These are the activations of a small network on made-up records, seen along a few directions, one row for each record.
Here are examples, each followed by its value of one field, J.
The word none means that the record has no J.
Other fields move the rows too, some of them a lot.
In the rows, zero is written as 500.
Strong random noise was added to every row along 2 fixed directions; ignore it. To show where, here is one row again and again, with new noise each time:
[612, 406, 432, 503, 578, 402, 415, 465, 255, 311, 436, 268, 444, 542, 578,
 604, 541, 493, 565, 577, 465, 548]
[571, 440, 435, 461, 523, 432, 435, 486, 398, 357, 434, 438, 485, 590, 579,
 547, 467, 437, 625, 505, 523, 592]
[554, 468, 385, 492, 511, 391, 476, 449, 260, 281, 463, 305, 448, 607, 475,
 530, 557, 373, 662, 558, 472, 613]
[614, 380, 517, 425, 564, 490, 360, 540, 574, 466, 387, 594, 530, 543, 751,
 595, 346, 563, 541, 444, 587, 541]

[397, 463, 470, 521, 526, 586, 492, 523, 734, 652, 519, 700, 551, 447, 524,
 493, 379, 543, 446, 417, 523, 453]
j3
[536, 446, 598, 492, 581, 508, 383, 519, 615, 569, 423, 639, 523, 387, 652,
 566, 341, 730, 293, 435, 535, 427]
j9
[392, 570, 415, 555, 381, 470, 578, 488, 551, 484, 587, 629, 494, 520, 307,
 460, 573, 435, 531, 511, 519, 535]
j7
[413, 447, 498, 544, 453, 473, 414, 505, 496, 495, 513, 595, 484, 460, 571,
 601, 385, 555, 429, 531, 459, 500]
j6
[578, 524, 507, 506, 545, 448, 470, 548, 389, 507, 447, 398, 469, 508, 389,
 459, 554, 392, 594, 496, 510, 447]
none
[562, 552, 465, 570, 507, 407, 421, 512, 496, 477, 493, 520, 566, 562, 675,
 550, 434, 578, 475, 492, 410, 550]
j4
[594, 544, 509, 588, 446, 299, 357, 537, 182, 326, 493, 346, 564, 622, 608,
 550, 450, 434, 568, 427, 440, 535]
j11
[307, 568, 404, 672, 216, 365, 634, 529, 428, 348, 651, 634, 619, 680, 438,
 468, 375, 402, 462, 444, 295, 653]
j1
[596, 449, 599, 483, 576, 445, 378, 585, 562, 583, 383, 596, 500, 411, 687,
 551, 363, 636, 338, 384, 564, 403]
j9
[475, 443, 628, 472, 544, 662, 459, 654, 810, 801, 381, 666, 455, 311, 593,
 530, 436, 625, 333, 457, 594, 328]
none
[421, 501, 493, 684, 311, 349, 557, 578, 360, 430, 584, 510, 537, 580, 539,
 570, 401, 471, 359, 446, 337, 488]
j1
[430, 453, 503, 544, 432, 491, 477, 538, 553, 552, 519, 593, 585, 469, 586,
 507, 463, 630, 477, 444, 477, 513]
j5
[450, 528, 432, 559, 451, 442, 470, 429, 313, 386, 561, 294, 510, 460, 421,
 564, 583, 517, 383, 603, 383, 414]
j12
[440, 469, 413, 561, 456, 403, 555, 496, 319, 430, 556, 273, 421, 429, 439,
 564, 610, 613, 387, 597, 254, 471]
j13
[541, 460, 430, 581, 572, 494, 531, 446, 280, 377, 498,  93, 371, 410, 412,
 535, 730, 496, 432, 630, 434, 527]
j8
[570, 448, 512, 568, 513, 428, 450, 586, 482, 558, 489, 506, 462, 412, 552,
 594, 559, 586, 377, 498, 530, 380]
j7
[435, 657, 494, 520, 402, 489, 485, 468, 702, 571, 523, 753, 550, 619, 514,
 463, 362, 440, 584, 412, 538, 565]
j4
[404, 457, 491, 528, 545, 603, 489, 504, 709, 665, 518, 666, 522, 417, 512,
 522, 396, 564, 420, 439, 525, 412]
j3
[651, 420, 589, 607, 569, 371, 230, 527, 260, 364, 475, 358, 616, 502, 813,
 689, 367, 755, 356, 488, 400, 469]
j11
[492, 397, 561, 603, 547, 505, 430, 465, 362, 552, 515, 343, 468, 339, 561,
 641, 570, 755, 335, 565, 433, 355]
j5
[349, 462, 506, 667, 492, 537, 518, 533, 470, 547, 533, 375, 433, 295, 534,
 651, 557, 719, 167, 608, 359, 416]
j8
[516, 514, 457, 508, 511, 407, 479, 501, 415, 406, 464, 513, 537, 501, 529,
 465, 457, 542, 441, 458, 442, 568]
j9
[656, 485, 519, 335, 514, 568, 372, 473, 718, 502, 435, 587, 602, 570, 590,
 418, 403, 422, 627, 388, 718, 515]
j12
[496, 441, 513, 440, 511, 460, 395, 507, 523, 508, 533, 568, 492, 554, 568,
 516, 391, 451, 543, 508, 582, 584]
j6
[550, 551, 401, 428, 459, 546, 558, 466, 549, 427, 498, 506, 448, 622, 382,
 257, 539, 293, 763, 487, 621, 610]
j14
[630, 486, 426, 519, 581, 450, 515, 413, 322, 365, 500, 241, 399, 505, 312,
 527, 733, 473, 602, 598, 581, 479]
j7
[516, 467, 530, 592, 508, 379, 515, 508, 357, 530, 480, 356, 483, 382, 572,
 559, 515, 538, 402, 546, 451, 391]
j10
[408, 613, 528, 447, 423, 498, 575, 547, 662, 429, 544, 747, 549, 589, 488,
 417, 427, 325, 673, 366, 541, 552]
j2
[576, 411, 445, 536, 590, 403, 429, 440, 183, 304, 437, 203, 407, 518, 536,
 661, 570, 540, 526, 621, 454, 490]
j6
[356, 574, 470, 566, 397, 446, 623, 406, 459, 500, 559, 517, 511, 465, 371,
 450, 499, 423, 523, 545, 465, 510]
j10
[514, 457, 437, 535, 564, 527, 512, 480, 401, 546, 528, 485, 500, 452, 556,
 563, 519, 521, 422, 475, 407, 442]
j3
[454, 538, 505, 455, 468, 442, 571, 446, 551, 542, 564, 536, 547, 545, 445,
 381, 455, 377, 603, 506, 598, 590]
j10
[273, 592, 441, 471, 299, 510, 631, 498, 692, 570, 581, 680, 462, 528, 308,
 421, 450, 443, 544, 446, 431, 539]
j13
[371, 538, 511, 508, 512, 601, 611, 493, 535, 540, 460, 434, 388, 443, 308,
 438, 688, 413, 504, 572, 463, 436]
none
[287, 582, 336, 685, 382, 433, 669, 474, 222, 354, 602, 225, 415, 441, 292,
 511, 721, 435, 383, 645, 264, 577]
j8
[445, 496, 504, 580, 492, 566, 506, 483, 470, 544, 532, 485, 402, 403, 486,
 495, 502, 621, 382, 598, 470, 371]
j14
[376, 517, 413, 685, 280, 354, 599, 535, 340, 333, 630, 535, 605, 631, 515,
 526, 409, 475, 395, 481, 257, 610]
j1
[423, 470, 573, 483, 446, 527, 498, 526, 652, 574, 475, 704, 557, 530, 606,
 478, 467, 535, 544, 370, 555, 473]
j5
[537, 592, 521, 464, 393, 385, 409, 514, 408, 331, 499, 678, 669, 778, 664,
 447, 362, 340, 705, 299, 520, 677]
j11
[383, 499, 488, 532, 436, 489, 554, 465, 480, 543, 557, 418, 389, 406, 382,
 567, 544, 613, 381, 558, 356, 408]
j13
[586, 606, 440, 507, 532, 421, 494, 433, 438, 391, 444, 402, 497, 675, 510,
 517, 515, 442, 675, 491, 535, 569]
j4
[421, 600, 358, 628, 404, 400, 628, 478, 161, 371, 573, 212, 326, 519, 241,
 381, 706, 313, 578, 636, 390, 460]
j14
[702, 460, 630, 335, 604, 616, 367, 570, 859, 561, 437, 734, 586, 484, 707,
 461, 292, 525, 654, 330, 763, 520]
j2
[532, 553, 468, 598, 518, 360, 527, 537, 186, 338, 567, 197, 413, 426, 410,
 562, 629, 425, 518, 572, 380, 431]
j2
[624, 518, 402, 400, 490, 461, 451, 426, 431, 337, 488, 336, 549, 610, 448,
 401, 572, 320, 664, 487, 565, 569]
j12

Which value of J does each new row have?
[335, 535, 428, 466, 419, 591, 553, 551, 870, 656, 528, 907, 621, 561, 493,
 378, 307, 400, 584, 319, 572, 571]
j3
[619, 450, 508, 439, 533, 528, 449, 441, 507, 483, 467, 397, 507, 531, 467,
 410, 572, 462, 713, 445, 655, 555]
j5
[408, 586, 358, 625, 414, 402, 617, 403, 240, 356, 624, 316, 397, 501, 155,
 491, 758, 389, 530, 638, 413, 510]
j7
[497, 634, 408, 440, 416, 486, 591, 476, 391, 430, 525, 592, 545, 660, 305,
 348, 542, 232, 747, 440, 473, 638]
none
[392, 489, 552, 534, 540, 670, 536, 502, 603, 666, 470, 461, 393, 302, 360,
 532, 590, 611, 343, 612, 480, 363]
none
[462, 572, 447, 518, 444, 445, 543, 559, 478, 379, 578, 555, 567, 508, 507,
 476, 455, 443, 575, 470, 423, 578]
j2
[426, 529, 519, 450, 530, 444, 513, 524, 549, 479, 452, 629, 529, 568, 529,
 483, 402, 548, 449, 428, 560, 520]
j9
[645, 515, 474, 363, 555, 470, 455, 460, 572, 409, 407, 548, 523, 604, 480,
 334, 450, 370, 685, 369, 659, 651]
j9
[509, 481, 520, 419, 498, 489, 523, 477, 491, 545, 533, 465, 416, 499, 495,
 511, 555, 514, 488, 478, 439, 495]
j13
[528, 599, 549, 492, 434, 458, 420, 592, 780, 657, 447, 809, 570, 597, 693,
 486, 293, 465, 549, 326, 598, 508]
j4
[482, 534, 490, 596, 533, 443, 511, 489, 294, 357, 595, 288, 450, 390, 425,
 591, 572, 552, 453, 605, 370, 441]
j2
[265, 581, 483, 574, 384, 536, 642, 511, 575, 499, 528, 578, 445, 497, 416,
 481, 576, 407, 429, 477, 445, 520]
j8
[604, 465, 569, 512, 615, 455, 450, 536, 344, 386, 519, 389, 496, 441, 669,
 625, 538, 586, 443, 507, 423, 432]
j2
[347, 553, 476, 465, 383, 465, 620, 487, 572, 488, 531, 563, 427, 562, 380,
 447, 551, 414, 556, 451, 407, 495]
j13
[445, 515, 498, 422, 547, 614, 564, 536, 589, 609, 512, 458, 444, 475, 362,
 398, 600, 432, 526, 567, 553, 545]
none
